Each row below holds a small network's activations on one input, seen along a few directions.
Each table varies a few parts of the input and shows all the possible inputs, shuffled.
Descriptions start from the smaller parts, as in this example, which fits no table here: one of 6 places along a line, together with either a single point or one of 9 places around a ring or (one of 3 separate values, together with one of 8 places around a ring).
Shared parts are said once, and a part with two or three values counts as separate values.
(in the rows, 128 means zero)

Other details of the inputs shift rows strongly along three fixed directions, in all tables alike. That doesn't count.

Table:
x1: [ 86 126  90 128 110 128 140 113 111 130  77 162]
x2: [109 115 106 123 100 104 156 104  82 123  94 168]
x3: [151 122 151  97 135  88  75 130 128 146 124 146]
x4: [135 109 150 144 159 118 118 133 163 180 249  97]
x5: [145 159 132 140 129 202 157 157 150  67  96  77]
x6: [ 89 117 100 133 105 115 160  89  94 126  99 176]
x7: [153 160 135 108 128 197 176 149 138  85  88  74]
x8: [162 121 153  92 132  81  77 139 123 145 119 141]
x9: [ 74 111 103 179 133 156 202  90 136 156 224 121]
x10: [138 138 140 120 146 104  50 127 161 140 119 147]
x11: [149 119 157 138 164 124 133 107 160 175 247 100]
x12: [ 80 128  87 173 103 119  98 161 124 111  73 152]
x13: [148 141 139 122 123 179 183 152 123  82 105  85]
x14: [ 81 123  90 161 110 126 118 129 118 115  79 163]
x15: [150 119 150  98 134  84  78 132 125 148 125 146]
x16: [141 150 136 144 119 185 152 181 142  64  96  74]
x17: [153 128 138 110 145  93  78 117 129 164 119 144]
x18: [151 140 158 122 111 165 167 153 128  53 119  94]
x19: [ 81 128  86 143 115 131 141  97 112 138  82 165]
x20: [146 106 154 151 161 113 120 138 151 182 251  91]
x21: [ 93 115 104 120 102 107 154 105  90 126 102 171]
x22: [ 97 115 104 132 107 117 137 118  98 120  87 163]
x23: [149 134 144 135 139  96  47 146 145 128 108 141]
x24: [139 119 151 148 168 130 117 122 169 176 241  95]
x25: [ 86 115  90 130 107 118 141 119 101 139  89 164]
x26: [144 132 150  97 145  96  70 116 145 148 122 149]
x27: [176 147 138 111 120 180 180 168 112  84  89  65]
x28: [ 95 114 120 149  98 106 131 108 104  92 105 172]
x29: [213 156 191  79 157 152 106 161 164 107 139  67]
x30: [154 128 150 104 145  93  71 117 138 148 123 150]
x31: [171 142 147 110 118 173 176 170 113  78  99  74]
x32: [146 136 133 149 137  92  36 163 150 137 106 134]
x33: [ 77 104 104 168 123 149 202 106 127 154 223 120]
x34: [160 126 140 107 142  86  78 124 119 160 116 138]
x35: [153 150 133 108 120 190 183 155 126  85  88  74]
x36: [153 133 153  86 140  91  88 100 136 147 124 155]
x37: [157 124 154  86 135  83  88 109 126 151 133 154]
x38: [ 75 146  92 149 121 140 113 104 147 102  79 169]
x39: [ 94 119  90 139 107 123 141 115  93 134  82 161]
x40: [ 81  98 104 179 124 140 204 109 113 159 230 117]
x41: [ 85  99  95 175 123 145 193 138 119 164 209 100]
x42: [138 130 139 124 141  95  52 139 150 143 119 144]
x43: [ 80  98 105 177 125 144 205 105 121 160 231 120]
x44: [ 87 116  89 131 106 115 145 122  93 134  83 160]
x45: [157 160 148  95 122 192 191 133 131  70  97  86]
x46: [231 151 195  66 145 139 127 158 137 103 140  62]
x47: [141 151 138 127 155 112  49 107 171 131 114 152]
x48: [ 90 125  89 139 114 127 139 105 108 135  83 165]
Description of these inputs: one of 2 separate values, together with either a single point or one of 5 places along a line or (one of 3 separate values, together with one of 6 places along a line).
Question: Changing only the choice among 2 separate values turns x7 into x19. The same change can be made to x18. Which row results?
Answer: x28
Question: Changing only the choice among 2 separate values turns x3 into x22. The same change can be made to x15. Which row results?
Answer: x20
Question: Change only the choice among 3 separate values in x19. List by row number the other rows that result.
Answer: x9, x24
Question: Change only the place on the line of 5 in x47. List by row number the other rows that result.
Answer: x5, x14, x23, x32
Question: Change only the choice among 2 separate values in x26. List by row number the other rows that result.
Answer: x24

Table:
x49: [163 140 151 114 147 135 112 126 149 135 151 106]
x50: [145 148 133 121 124 178 155 164 135  86  91  86]
x51: [134 132 135 119 128 101  76 128 130 130  96 153]
x52: [112 136 113 137 125 174 179 129 131 114 130 105]
x53: [115 127 121 145 122 150 171 135 122 117 151 109]
x54: [159 125 151 108 143 125 122 135 132 149 161 104]
x55: [ 96 129 110 155 122 162 180 118 129 120 150 118]
x56: [152 133 144 116 145 130 119 135 145 143 157 106]
x57: [145 147 123 112 113 140 119 138 113  85  39 135]
x58: [151 131 144 129 139 126 111 141 147 137 161 105]
x59: [139 128 148 135 146 131 107 142 152 135 163 110]
x60: [ 93 111 110 157 115 148 188 122 114 134 169 120]
x61: [149 126 150 120 142 123 120 134 141 135 168 110]
x62: [164 126 161 105 141 125 123 133 136 135 159 108]
x63: [129 143 123 113 107 131 125 135 113  90  55 141]
x64: [116 121 118 134 136  91  78 119 131 160 120 161]
x65: [145 131 146 127 143 124 121 128 145 142 170 112]
x66: [131 128 128 129 131  99  81 120 127 138 107 155]
x67: [119 112 127 124 130  87 100 105 120 153 132 165]
x68: [101 121 106 156 121 154 178 127 127 127 160 116]
x69: [125 128 132 111 134  97  88 101 133 144 114 166]
x70: [ 93 112 101 136 107 117 152 112  99 135 113 162]
x71: [118 125 117 145 122 151 171 136 123 120 152 108]
x72: [110 134 108 131 108 137 128 134 114  98  61 147]
x73: [147 129 149 127 140 127 111 140 149 132 163 108]
x74: [158 133 155 112 145 128 115 132 148 130 159 109]
x75: [ 46  95  70 172 109 112 164  98  99 162 148 171]
x76: [162 155 140  92 116 144 111 144 116  65  17 129]
x77: [139 143 130 124 122 164 157 156 133  98 111  90]
x78: [133 120 132 120 130  89  96 109 119 150 123 158]
x79: [ 92 113  97 145 111 116 149 109 102 135 113 160]
x80: [114 116 120 122 132  82  89 112 122 166 134 163]
Question: Describe the family of inputs behind these rows.
Answer: one of 4 places along a line, together with either one of 3 separate values or one of 5 places along a line
Question: Changing only the place on the line of 4 turns x64 into x66. The same change can be made to x54. Which row results?
Answer: x60
Question: Change only the choice among 3 separate values in x58. List by row number the other rows that result.
Answer: x57, x72
Question: List by row number the other rows that have the place on the line of 4 in common with x76.
Answer: x59, x61, x62, x67, x69, x73, x74

Table:
x81: [122 128 123 129 130 133 137 122 130 133 135 129]
x82: [ 52 100  82 168 108 110 152  99 107 150 143 176]
x83: [ 86 123  99 149 103 121 136 120 111 111  94 162]
x84: [135 118 137 116 133  81  78 113 124 153 129 162]
x85: [128 153 117 122 117 148 104 142 130  82  31 139]
x86: [127 129 129 125 125 134 138 125 128 117 124 127]
x87: [135 127 133 141 136 149 147 153 137 130 162  89]
x88: [128 133 127 124 129 135 137 122 130 128 127 128]
x89: [140 131 146 133 141 147 146 131 145 126 171 100]
x90: [154 138 138 107 125 141 135 139 118 108  93 113]
x91: [161 128 156 108 146  93  78 125 139 149 146 133]
x92: [110 120 117 140 115 131 150 125 113 123 129 134]
x93: [148 136 134 113 126 140 138 137 121 114 103 115]
x94: [135 127 134 137 138 149 151 136 140 139 174  95]
x95: [133 132 127 122 130 135 136 127 130 128 126 122]
x96: [153 143 138 112 122 141 127 149 127  91  85 113]
x97: [130 121 135 114 134  83  77 109 129 154 128 163]
x98: [121 128 120 133 118 138 139 142 122 115 111 124]
x99: [156 128 156 107 149  97  78 119 144 150 150 137]
x100: [ 99 119 108 147 125 131 147 119 124 146 153 135]
x101: [135 127 133 141 138 149 156 137 137 138 174  93]
Question: Describe the family of inputs behind these rows.
Answer: either a single point or one of 4 places along a line or (one of 2 separate values, together with one of 8 places along a line)
Question: Change only the place on the line of 8 in x93. List by row number the other rows that result.
Answer: x81, x88, x90, x94, x95, x100, x101
Question: Change only the choice among 2 separate values in x81. List by row number the other rows that result.
Answer: x99
